These are the activations of a small network on made-up records, seen along a few directions, one row for each record.
Each row is followed by the record's values for the fields ROLU, KEB, MATAM, GURUD, BEL, TUS, ROROG.
Not every record has every field; a missing one is left out.
The largest differences between rows may come from other fields.
In the rows, 500 means zero.
Random noise pushes rows far along 15 fixed directions. That doesn't count. These rows show it; they differ only by the noise:
[504 568 381 556 535 548 494 551 781 546 456 524 422 669 402 583 633 518
 587 728 392 567 477 535 376 437 402 578 585]
[494 536 523 458 514 600 430 447 433 435 499 594 529 548 529 463 330 486
 437 503 469 638 393 433 531 537 516 563 386]
[544 567 552 367 452 630 473 380 408 386 501 516 314 375 501 395 305 411
 521 374 637 550 402 551 368 364 344 644 285]
[490 531 483 544 471 447 401 533 409 562 612 407 481 417 432 495 327 580
 387 656 370 510 492 583 533 631 491 651 404]
[526 497 417 613 466 434 523 524 550 530 571 387 503 406 305 518 582 749
 665 597 591 422 563 511 476 461 512 404 367]
[427 592 547 600 478 440 556 606 533 310 426 656 455 454 581 547 279 333
 482 370 449 411 547 624 588 512 557 448 406]
[511 598 717 520 595 535 506 614 602 186 509 539 613 640 573 470 328 417
 636 621 330 478 398 414 498 525 534 254 348]
[393 532 569 618 464 483 453 388 339 436 450 501 502 469 540 441 169 487
 524 573 492 611 359 583 526 611 471 514 270]
[557 460 509 567 346 601 525 310 353 438 421 514 500 368 472 491 408 553
 359 446 467 623 458 377 566 398 584 525 392]
[381 676 541 645 677 564 408 541 585 229 514 440 506 516 325 438 650 584
 852 548 508 255 627 509 363 443 639 312 414]
[661 292 463 493 288 392 650 466 517 586 291 505 350 429 537 628 449 441
 527 464 605 481 513 531 492 322 258 517 669]
[574 625 531 417 588 619 475 526 454 435 693 431 472 382 324 442 635 549
 419 437 460 416 599 317 448 523 574 539 402]
[431 645 487 574 602 715 343 377 438 233 394 573 538 497 393 475 574 507
 567 464 418 455 575 291 466 368 730 457 435]
[448 649 637 640 593 444 605 479 370 460 429 228 457 381 385 533 526 339
 572 660 373 325 557 435 388 590 472 316 360]
[580 599 438 405 529 352 599 475 514 511 619 589 310 805 331 471 507 627
 481 511 433 541 624 465 550 585 448 359 469]
[486 602 434 470 588 616 559 610 479 453 461 477 618 483 436 532 512 399
 649 628 421 417 442 556 416 567 651 455 405]
[373 553 365 608 445 472 603 530 610 427 432 851 420 692 529 513 511 525
 462 203 541 504 638 783 679 495 736 474 635]

[604 489 429 404 442 574 514 567 541 400 547 500 512 457 446 456 573 654
 578 418 552 393 580 619 506 285 626 436 463] : ROLU=taner KEB=vezo GURUD=nekig BEL=sabu TUS=ger
[307 760 475 563 672 532 317 515 683 585 609 476 363 600 434 469 671 523
 400 496 486 533 574 610 461 466 487 617 456] : ROLU=mov KEB=tuno GURUD=lene BEL=sabu TUS=fises ROROG=tigon
[457 664 612 331 604 645 360 501 600 589 540 339 485 599 637 473 494 466
 291 528 470 693 345 520 524 311 441 501 348] : ROLU=mov KEB=tuno MATAM=nugo GURUD=lene BEL=sabu TUS=ger ROROG=tigon
[441 472 521 456 654 597 397 575 481 660 407 358 746 573 563 556 602 511
 537 741 504 504 342 536 432 518 578 474 546] : ROLU=gimup KEB=tuno MATAM=mulit GURUD=lene BEL=viraz TUS=fises ROROG=zaki
[584 536 592 478 382 440 595 598 641 422 642 268 328 348 438 396 520 554
 663 581 465 288 536 831 312 375 396 493 451] : ROLU=gimup KEB=tuno MATAM=mulit GURUD=lene BEL=sabu TUS=fises ROROG=zaki
[511 450 338 480 513 509 406 560 492 613 329 489 651 471 560 678 397 456
 574 745 444 547 372 433 512 433 514 566 431] : ROLU=mov KEB=tuno MATAM=nugo GURUD=nekig BEL=sabu TUS=fises ROROG=tigon
[501 425 636 469 572 454 407 639 588 488 479 488 584 621 671 526 424 440
 562 564 509 512 438 505 517 518 378 443 628] : ROLU=taner KEB=vezo GURUD=lene BEL=sabu TUS=ger
[461 459 286 476 480 533 494 520 358 665 368 534 609 409 456 613 388 501
 486 577 562 520 439 568 583 532 561 555 421] : ROLU=mov KEB=vezo GURUD=lene BEL=viraz TUS=ger ROROG=zaki
[365 496 355 656 513 374 616 428 405 556 434 533 410 556 371 501 489 459
 691 588 533 410 577 723 406 716 517 504 557] : ROLU=taner KEB=vezo MATAM=mulit GURUD=nekig BEL=viraz TUS=ger ROROG=zaki
[538 389 561 609 419 382 462 465 568 394 495 541 433 555 526 438 514 609
 581 415 525 490 613 397 573 471 431 435 690] : ROLU=taner KEB=vezo MATAM=mulit GURUD=lene BEL=sabu TUS=fises ROROG=tigon
[501 489 357 494 511 563 519 373 307 498 467 469 520 471 375 430 492 523
 686 596 515 463 495 536 393 577 566 536 523] : ROLU=mov KEB=vezo GURUD=nekig BEL=sabu TUS=fises ROROG=zaki
[642 569 462 342 493 554 610 397 494 432 481 507 445 667 403 481 608 489
 590 562 433 530 483 426 369 408 514 451 457] : ROLU=gimup KEB=tuno MATAM=nugo GURUD=nekig BEL=sabu TUS=fises ROROG=tigon
[539 455 701 383 617 774 357 373 415 439 551 398 574 577 532 328 645 465
 483 573 470 572 356 347 312 512 443 610 696] : ROLU=taner KEB=vezo GURUD=lene BEL=viraz TUS=fises
[520 418 408 578 503 684 497 453 510 520 455 597 733 462 420 558 644 597
 541 556 482 632 408 218 568 561 668 513 522] : ROLU=mov KEB=tuno GURUD=lene BEL=viraz TUS=ger ROROG=tigon
[504 450 394 440 465 532 495 514 305 527 328 482 536 390 532 572 432 368
 613 513 472 377 502 630 509 495 595 557 588] : ROLU=mov KEB=tuno GURUD=lene BEL=sabu TUS=ger ROROG=tigon
[624 583 479 261 403 490 573 345 372 571 525 479 239 671 475 432 632 621
 243 181 576 549 684 579 641 218 575 340 544] : ROLU=taner KEB=vezo GURUD=lene BEL=sabu TUS=ger
[622 356 517 455 407 481 775 673 580 504 589 511 669 445 543 487 432 471
 645 491 547 515 351 534 490 615 465 324 454] : ROLU=gimup KEB=tuno MATAM=nugo GURUD=nekig BEL=sabu TUS=ger ROROG=zaki
[508 541 479 364 726 476 410 654 583 472 538 602 520 705 493 513 599 382
 636 525 462 457 575 300 434 669 449 517 685] : ROLU=gimup KEB=tuno MATAM=mulit GURUD=lene BEL=sabu TUS=ger ROROG=tigon
[527 419 503 444 530 496 453 371 323 549 323 517 478 504 477 577 543 411
 612 538 495 433 523 298 455 568 428 567 632] : ROLU=mov KEB=vezo MATAM=nugo GURUD=lene BEL=sabu TUS=fises ROROG=tigon
[500 573 356 545 526 598 626 621 843 711 508 421 478 556 449 618 679 412
 463 771 389 608 381 676 342 497 380 663 567] : ROLU=taner KEB=vezo GURUD=nekig BEL=viraz TUS=ger ROROG=zaki
[354 701 482 562 660 356 466 487 524 571 347 409 539 640 565 609 483 440
 410 551 527 572 530 405 614 397 538 209 260] : ROLU=mov KEB=tuno MATAM=nugo GURUD=nekig BEL=sabu TUS=fises ROROG=tigon
[334 601 577 511 594 408 316 547 612 627 418 309 417 553 651 540 499 515
 496 515 658 465 479 754 504 315 409 488 475] : ROLU=gimup KEB=tuno MATAM=nugo GURUD=lene BEL=viraz TUS=fises ROROG=tigon
[472 352 484 507 492 702 453 505 451 500 483 534 714 482 519 431 592 602
 659 529 528 511 379 604 454 540 660 563 657] : ROLU=taner KEB=tuno GURUD=lene BEL=sabu TUS=ger
[503 477 468 553 434 552 576 516 717 621 482 495 430 527 492 580 800 578
 458 393 535 536 578 475 568 348 513 501 670] : ROLU=mov KEB=vezo MATAM=nugo GURUD=lene BEL=sabu TUS=ger ROROG=tigon
[448 588 442 392 650 515 433 606 602 560 458 520 496 625 475 565 560 534
 556 468 608 461 514 517 500 392 470 427 459] : ROLU=gimup KEB=tuno MATAM=nugo GURUD=lene BEL=viraz TUS=ger ROROG=zaki
[486 789 582 422 556 602 567 545 732 276 462 392 469 661 527 476 535 477
 621 617 359 508 422 623 448 203 632 156 167] : ROLU=mov KEB=tuno MATAM=nugo GURUD=lene BEL=sabu TUS=ger ROROG=tigon
[326 653 421 646 595 517 560 525 508 500 385 715 424 420 511 606 488 157
 256 336 412 477 602 530 491 638 567 694 515] : ROLU=taner KEB=tuno GURUD=nekig BEL=viraz TUS=ger
[592 492 619 334 510 625 642 570 432 394 598 381 550 428 571 349 600 447
 717 355 643 365 430 627 377 471 576 388 499] : ROLU=gimup KEB=vezo MATAM=nugo GURUD=nekig BEL=sabu TUS=fises ROROG=tigon
[390 688 448 616 581 397 314 539 556 439 612 512 478 463 483 495 535 610
 290 390 462 472 708 481 623 469 708 532 383] : ROLU=gimup KEB=tuno MATAM=mulit GURUD=nekig BEL=sabu TUS=fises ROROG=tigon
[428 637 570 513 558 537 384 601 565 485 465 446 486 432 609 550 436 328
 276 512 345 478 511 559 521 404 524 585 494] : ROLU=gimup KEB=tuno MATAM=mulit GURUD=lene BEL=sabu TUS=fises ROROG=zaki
[509 476 548 482 482 625 464 592 710 256 663 691 610 578 533 363 473 627
 709 459 508 507 415 619 457 460 640 488 477] : ROLU=mov KEB=tuno MATAM=mulit GURUD=lene BEL=sabu TUS=fises ROROG=zaki
[402 590 460 506 551 639 397 498 544 307 394 575 529 569 593 433 335 386
 718 531 535 565 343 600 396 452 514 530 380] : ROLU=gimup KEB=vezo MATAM=nugo GURUD=nekig BEL=viraz TUS=ger ROROG=tigon
[526 554 542 317 557 634 633 552 489 589 399 474 603 502 633 543 506 346
 468 442 636 586 294 573 483 427 516 394 332] : ROLU=taner KEB=tuno GURUD=lene BEL=viraz TUS=ger ROROG=tigon
[455 508 494 705 441 453 474 626 745 376 611 555 333 327 468 492 493 428
 493 515 382 327 629 708 394 527 345 766 706] : ROLU=mov KEB=vezo GURUD=nekig BEL=sabu TUS=fises ROROG=zaki
[350 648 465 626 595 489 277 545 736 446 588 481 320 413 513 454 534 457
 534 440 619 498 579 535 361 436 314 747 498] : ROLU=gimup KEB=vezo MATAM=nugo GURUD=nekig BEL=sabu TUS=fises ROROG=tigon
[525 525 624 536 425 524 733 419 419 427 696 455 406 447 416 332 560 525
 527 326 502 481 543 581 489 630 545 383 492] : ROLU=taner KEB=vezo GURUD=lene BEL=sabu TUS=ger ROROG=zaki

Here are new rows. What are their fields?
[489 412 492 515 558 412 649 587 469 581 442 475 572 537 522 530 534 409
 748 564 581 412 453 602 419 708 421 398 604] : ROLU=taner KEB=tuno GURUD=nekig BEL=sabu TUS=ger ROROG=tigon
[527 483 526 417 556 689 344 376 509 386 418 536 564 546 532 471 480 485
 580 585 523 637 347 329 395 344 435 538 415] : ROLU=mov KEB=tuno GURUD=nekig BEL=sabu TUS=ger ROROG=tigon
[494 518 595 595 487 511 478 502 532 469 576 426 662 495 525 477 474 654
 448 609 419 618 403 472 578 532 678 440 316] : ROLU=gimup KEB=tuno MATAM=mulit GURUD=lene BEL=viraz TUS=ger ROROG=tigon
[486 406 551 466 580 593 314 457 501 410 387 594 482 463 575 497 435 377
 673 478 601 479 464 250 400 476 290 628 653] : ROLU=mov KEB=vezo MATAM=mulit GURUD=lene BEL=sabu TUS=fises ROROG=zaki
[372 545 452 577 600 465 417 560 519 579 541 599 561 522 450 548 543 598
 366 380 568 526 574 395 642 582 558 471 473] : ROLU=gimup KEB=tuno MATAM=nugo GURUD=lene BEL=viraz TUS=ger ROROG=zaki
[555 542 581 360 491 444 534 497 493 466 459 499 322 582 578 481 424 395
 490 366 594 499 530 559 485 360 341 415 489] : ROLU=taner KEB=vezo GURUD=lene BEL=sabu TUS=ger
[542 360 589 609 377 455 532 446 547 581 598 256 598 280 487 460 559 792
 504 463 732 558 425 488 562 323 461 342 303] : ROLU=mov KEB=tuno MATAM=nugo GURUD=nekig BEL=viraz TUS=ger ROROG=tigon
[406 453 490 756 370 340 552 528 623 428 431 507 385 418 532 537 551 470
 448 436 394 324 690 824 545 460 616 542 708] : ROLU=mov KEB=tuno MATAM=mulit GURUD=nekig BEL=viraz TUS=ger ROROG=tigon
[586 501 538 423 450 614 562 361 459 564 509 365 409 522 507 457 600 456
 426 552 429 641 425 426 413 468 427 589 548] : ROLU=gimup KEB=vezo MATAM=nugo GURUD=nekig BEL=sabu TUS=ger ROROG=tigon
[433 346 520 524 574 638 271 498 502 525 396 547 623 468 592 526 495 402
 528 563 514 568 375 352 455 554 381 724 740] : ROLU=mov KEB=tuno MATAM=nugo GURUD=lene BEL=viraz TUS=ger ROROG=tigon
[485 533 505 491 560 421 384 740 600 669 485 331 495 240 579 651 394 404
 379 519 644 381 500 571 515 389 273 610 333] : ROLU=taner KEB=vezo GURUD=nekig BEL=viraz TUS=ger
[469 459 435 445 521 535 352 685 647 420 499 649 603 610 673 500 414 549
 606 484 558 496 435 689 546 443 561 584 594] : ROLU=gimup KEB=vezo MATAM=nugo GURUD=nekig BEL=sabu TUS=fises ROROG=tigon
[471 526 493 526 524 596 556 410 471 488 496 573 587 536 479 467 552 497
 477 474 549 618 435 352 483 557 599 445 415] : ROLU=gimup KEB=vezo MATAM=mulit GURUD=lene BEL=viraz TUS=fises ROROG=zaki
[436 557 607 722 382 581 489 266 577 303 464 564 327 444 471 420 459 509
 435 413 468 597 492 485 453 343 451 560 474] : ROLU=taner KEB=vezo GURUD=lene BEL=viraz TUS=fises ROROG=zaki
[434 599 497 471 499 464 652 553 605 619 485 390 388 565 518 488 501 430
 585 477 602 541 447 687 473 443 356 350 402] : ROLU=mov KEB=vezo MATAM=nugo GURUD=lene BEL=sabu TUS=ger ROROG=zaki
[501 523 399 430 547 596 307 429 383 516 398 451 399 423 460 519 519 388
 344 485 417 424 596 415 414 398 459 740 697] : ROLU=gimup KEB=tuno MATAM=nugo GURUD=nekig BEL=viraz TUS=fises ROROG=zaki
[568 568 604 500 446 648 524 530 764 337 626 419 407 351 490 409 541 526
 612 506 596 539 395 572 287 255 346 538 301] : ROLU=taner KEB=vezo GURUD=lene BEL=sabu TUS=ger
[604 345 598 696 303 531 427 554 651 330 638 427 493 225 462 468 481 621
 483 616 327 441 531 490 429 449 415 706 636] : ROLU=taner KEB=vezo GURUD=lene BEL=sabu TUS=ger
